A small network was shown many inputs. Here are its activations along a few directions, one row for each input.
Each table varies a few parts of the input and shows all the possible inputs, shuffled.
Descriptions start from the smaller parts, as in this example, which fits no table here: one of 5 places around a ring, together with either a single point or one of 11 places around a ring or (one of 2 separate values, together with one of 6 places along a line).
Shared parts are said once, and a part with two or three values counts as separate values.
(in the rows, 128 means zero)

Other details of the inputs vary at random and push rows far along two fixed directions, the same in every table; ignore that.

A family of inputs:
x1: [117 122 138 130 112 120 128 122 124 127 143 124]
x2: [126 125 129 122 114 118 132 122 137 131 123 128]
x3: [126 132 115 127 132 120 136 129 147 129 131 115]
x4: [140 125 128 134 121 127 132 139 129 123 117 120]
x5: [125 122 134 123 124 113 132 123 123 135 133 135]
x6: [139 122 134 135 132 123 132 139 115 126 126 128]
x7: [136 124 135 139 131 121 135 136 116 128 121 123]
x8: [123 132 118 130 133 121 137 132 143 137 131 117]
x9: [124 128 126 124 113 118 133 123 137 127 127 135]
x10: [123 125 135 127 123 113 133 119 124 137 127 131]
x11: [131 120 137 142 119 130 128 139 116 119 136 116]
x12: [124 131 119 133 136 114 131 130 139 139 133 117]
x13: [208 238 223  98 114 232  41  95 123 178 128 169]
x14: [126 130 121 127 141 112 135 131 133 133 141 121]
x15: [118 129 125 134 129 123 130 130 134 126 151 110]
x16: [125 136 109 125 132 120 136 129 137 123 138 121]
x17: [ 44  27  99 110 188 249  82  69 105  83  72 194]
x18: [123 132 122 131 140 112 136 127 134 135 135 117]
x19: [121 137 114 122 137 116 134 133 135 123 139 121]
x20: [138 125 129 131 130 123 130 141 113 121 126 128]
x21: [124 135 112 129 132 121 137 130 146 124 135 123]
x22: [138 128 125 136 120 127 133 141 129 118 120 128]
x23: [138 128 122 132 121 127 132 139 120 117 123 126]
x24: [135 128 128 130 127 124 130 143 118 116 124 128]
x25: [125 134 116 123 139 114 134 132 131 129 141 121]
x26: [137 123 132 141 127 121 130 138 121 131 118 122]
x27: [122 125 132 126 115 119 134 125 134 139 124 130]
x28: [136 125 132 138 122 128 134 141 126 130 117 122]
x29: [125 129 123 120 114 118 132 122 128 126 130 134]
x30: [124 125 129 119 121 114 130 124 121 131 133 135]
Each input here is: one of 3 separate values, together with either a single point or one of 9 places around a ring.
The inputs of x16 and x29 match in every part but the choice among 3 separate values. If x8 is changed in the same way as x16 into x29, which row does it become?
Answer: x27
Which other rows agree with x7 in the choice among 3 separate values? List them by row number.
Answer: x4, x6, x11, x20, x22, x23, x24, x26, x28
Which other rows does x14 become when the choice among 3 separate values takes its other values? List them by row number.
Answer: x5, x6

A family of inputs:
x31: [126 140 129 118 113 118 127 125 127 127 141 137]
x32: [139 129 140 128 121 122 131 142 123 134 122 128]
x33: [120  98 148 122 168 248  68  87 108 108  87 183]
x34: [134 146 122 131 136 127 133 132 144 134 127 118]
x35: [124 137 141 119 125 116 127 118 124 135 145 127]
x36: [134 144 123 125 125 126 127 138 126 118 143 127]
x37: [137 133 138 131 120 120 127 140 118 133 120 124]
x38: [142 129 139 132 121 124 137 138 122 131 126 131]
x39: [131 140 133 127 136 124 127 132 123 125 148 116]
x40: [139 133 134 133 120 119 127 137 116 131 121 124]
x41: [145 132 131 136 121 121 131 131 117 128 124 126]
x42: [140 143 118 121 125 128 131 136 140 122 129 122]
x43: [ 48  23  55 151 170  98 166 129 131 100 118 112]
x44: [130 130 141 140 105 131 127 131 134 129 133 115]
x45: [127 143 128 123 124 119 133 119 145 143 124 129]
x46: [125 135 132 126 130 116 126 119 136 150 139 126]
x47: [133 140 124 114 113 120 131 123 141 131 127 132]
What is each input in this table made of?
Answer: either a single point or one of 6 places around a ring or (one of 2 separate values, together with one of 5 places around a ring)

A family of inputs:
x48: [ 81  76 108 126 153 168 117 104 121 109 108 144]
x49: [127 131 125 129 128 126 129 133 131 129 133 122]
x50: [122 132 129 125 125 122 130 126 129 134 132 124]
x51: [134 129 125 126 119 123 130 135 121 124 126 131]
x52: [132 131 125 128 127 124 132 127 131 127 134 127]
x53: [133 124 133 137 127 121 127 132 120 133 129 126]
x54: [136 127 130 138 131 123 128 134 120 128 125 120]
x55: [128 132 125 131 126 126 129 132 132 127 133 123]
x56: [128 130 128 123 129 119 130 125 131 131 132 129]
x57: [130 131 125 130 125 125 131 128 131 127 135 126]
x58: [127 133 126 127 133 123 130 133 130 131 131 124]
x59: [123 133 129 124 128 120 131 124 129 133 131 128]
x60: [128 133 126 127 133 122 131 132 131 130 131 127]
x61: [127 131 127 126 130 121 129 130 131 132 132 129]
x62: [128 127 136 128 118 122 133 131 123 126 127 128]
x63: [129 132 125 125 131 123 132 130 130 132 133 128]
x64: [127 132 126 128 130 125 129 133 131 131 132 123]
x65: [125 132 129 129 122 122 130 123 130 128 133 126]
x66: [128 131 126 125 131 123 131 132 130 133 133 125]
x67: [175 185 186 109 132 225  68 111 118 140 118 163]
x68: [134 126 131 128 121 126 134 136 124 125 128 128]
x69: [132 133 124 130 129 124 131 128 132 123 130 122]
x70: [126 130 127 128 125 124 128 131 132 131 134 124]
x71: [132 131 124 127 128 123 133 127 130 129 133 129]
x72: [168 189 183 104 138 222  63 104 124 151 124 162]
x73: [ 92  76 103 131 155 171 121 110 129 109  90 145]
x74: [130 132 125 132 127 125 130 130 132 125 133 125]
x75: [122 132 130 124 128 121 130 126 128 134 131 125]
x76: [135 127 133 134 128 126 133 136 124 124 125 121]
x77: [128 130 128 128 123 122 129 125 132 127 134 126]
x78: [135 126 131 139 130 122 128 134 120 130 127 123]
x79: [125 130 129 123 129 121 129 128 130 133 132 125]
x80: [134 126 134 135 127 125 133 137 125 126 127 125]
x81: [132 128 127 127 118 121 127 134 122 125 126 132]
x82: [125 132 129 125 128 119 131 123 129 132 131 129]
x83: [130 125 135 136 125 120 128 127 117 133 127 124]
x84: [130 131 126 127 127 121 130 127 131 129 133 130]
x85: [129 134 125 127 134 123 131 131 130 129 129 123]
x86: [129 130 129 125 116 120 129 130 119 125 125 131]
x87: [127 131 125 126 128 125 130 132 130 133 134 124]
x88: [129 130 125 129 125 126 130 130 131 129 135 124]
x89: [129 133 124 131 127 127 129 132 132 125 131 120]
x90: [133 130 125 131 124 124 133 132 137 133 118 127]
x91: [133 129 125 130 122 125 134 130 136 135 120 128]
x92: [131 126 133 129 120 123 132 136 125 125 128 130]
x93: [126 131 129 123 129 120 130 127 131 132 132 128]
x94: [131 132 125 130 128 123 131 128 132 125 132 126]
x95: [126 129 128 127 123 123 128 127 132 129 134 124]
x96: [ 92  68 113 134 156 165 115 108 112 111 103 145]
x97: [128 133 125 129 129 127 129 133 131 127 131 118]
x98: [136 124 131 137 128 123 129 133 119 132 129 124]
x99: [125 129 129 125 124 123 128 128 131 131 134 123]
x100: [132 127 128 124 117 120 127 131 121 125 125 131]
x101: [129 130 128 126 125 121 129 123 132 127 133 127]
x102: [ 85  76 107 128 154 166 119 100 122 106 107 149]
x103: [131 127 128 128 120 122 131 127 137 135 119 128]
x104: [132 132 124 128 130 123 132 129 131 127 131 128]
x105: [132 124 136 133 124 123 131 135 125 128 129 127]
x106: [131 128 127 130 121 123 131 130 137 135 119 129]
x107: [125 130 129 124 126 122 128 128 131 133 133 123]
x108: [130 133 125 127 133 122 131 130 130 129 131 128]
x109: [127 130 126 130 124 124 128 130 132 129 135 126]
x110: [131 133 124 132 128 126 130 129 132 123 131 121]
x111: [128 134 125 126 134 124 130 133 130 129 129 121]
x112: [134 129 131 130 124 126 133 137 125 121 124 124]
x113: [131 125 135 126 119 123 132 133 125 125 127 128]
x114: [123 131 129 129 121 123 129 125 130 130 134 124]
x115: [135 131 124 128 122 123 129 136 121 120 122 126]
x116: [131 134 125 127 133 123 132 129 130 127 129 124]
x117: [134 125 134 133 126 125 134 135 124 128 129 126]
x118: [129 131 127 126 130 120 130 128 131 131 132 130]
x119: [128 133 125 127 131 126 130 133 130 129 130 119]
x120: [133 134 124 128 131 124 132 128 131 125 129 124]
x121: [131 124 137 131 124 122 132 132 124 128 129 126]
x122: [128 131 127 131 124 123 129 128 132 127 134 127]
x123: [125 130 127 127 127 123 128 131 131 133 134 125]
x124: [128 130 125 127 126 126 130 132 131 131 135 123]
x125: [ 88  74 106 124 157 166 119 102 123 106 107 150]
x126: [131 131 125 125 131 122 132 128 130 131 133 129]
x127: [129 126 138 132 122 122 133 130 122 129 128 126]
x128: [128 130 129 129 119 121 133 124 135 136 118 128]
x129: [134 130 125 128 121 123 128 137 122 122 124 130]
x130: [130 131 127 129 126 122 129 126 132 127 133 129]
x131: [127 132 128 126 125 120 132 121 129 129 132 129]
What is each input in this table made of?
Answer: one of 6 places along a line, together with either a single point or one of 4 places along a line or one of 9 places around a ring
The inputs of x83 and x53 match in every part but the place on the line of 6. If x62 is changed in the same way as x83 into x53, which row does it become?
Answer: x92
The inputs of x84 and x131 match in every part but the place on the line of 6. If x81 is changed in the same way as x84 into x131, which row does it become?
Answer: x86
Start at x116 and move only the place on the line of 6, one step at a time. The first step leads to x108. Which rows follow, in order?
Answer: x126, x118, x56, x82
Start at x110 and move only the place on the line of 6, one step at a time. The first step leads to x74. Which rows follow, in order?
Answer: x57, x122, x77, x65

A family of inputs:
x132: [144 146 130 126 133 133 125 137 126 129 127 130]
x133: [140 133 145 128 124 128 122 134 114 131 134 132]
x134: [127 148 133 116 130 130 125 120 140 140 137 129]
x135: [140 141 136 121 112 130 124 127 124 124 127 134]
x136: [140 135 146 136 127 131 122 134 116 135 127 124]
x137: [141 141 136 122 125 129 122 133 116 124 132 131]
x138: [143 145 130 126 121 132 126 132 134 129 122 133]
x139: [138 134 146 135 113 131 124 128 124 135 122 127]
x140: [ 35  26  80 117 185 211 105  80 125  96  84 168]
x141: [145 138 136 132 122 134 126 131 134 134 118 127]
x142: [135 146 131 131 126 142 122 135 135 122 144 115]
x143: [ 89  61  63 160 124   4 211 171 135 111 134  77]
x144: [131 147 133 120 134 129 124 117 139 138 141 129]
x145: [139 134 145 126 110 130 124 128 122 132 128 135]
x146: [132 146 130 125 133 128 120 115 135 139 143 128]
What is each input in this table made of?
Answer: either a single point or one of 4 places along a line or (one of 2 separate values, together with one of 5 places around a ring)
Which other rows does x139 become when the choice among 2 separate values takes its other values? List them by row number.
Answer: x136
Which other rows does x138 become when the choice among 2 separate values takes its other values? List them by row number.
Answer: x132
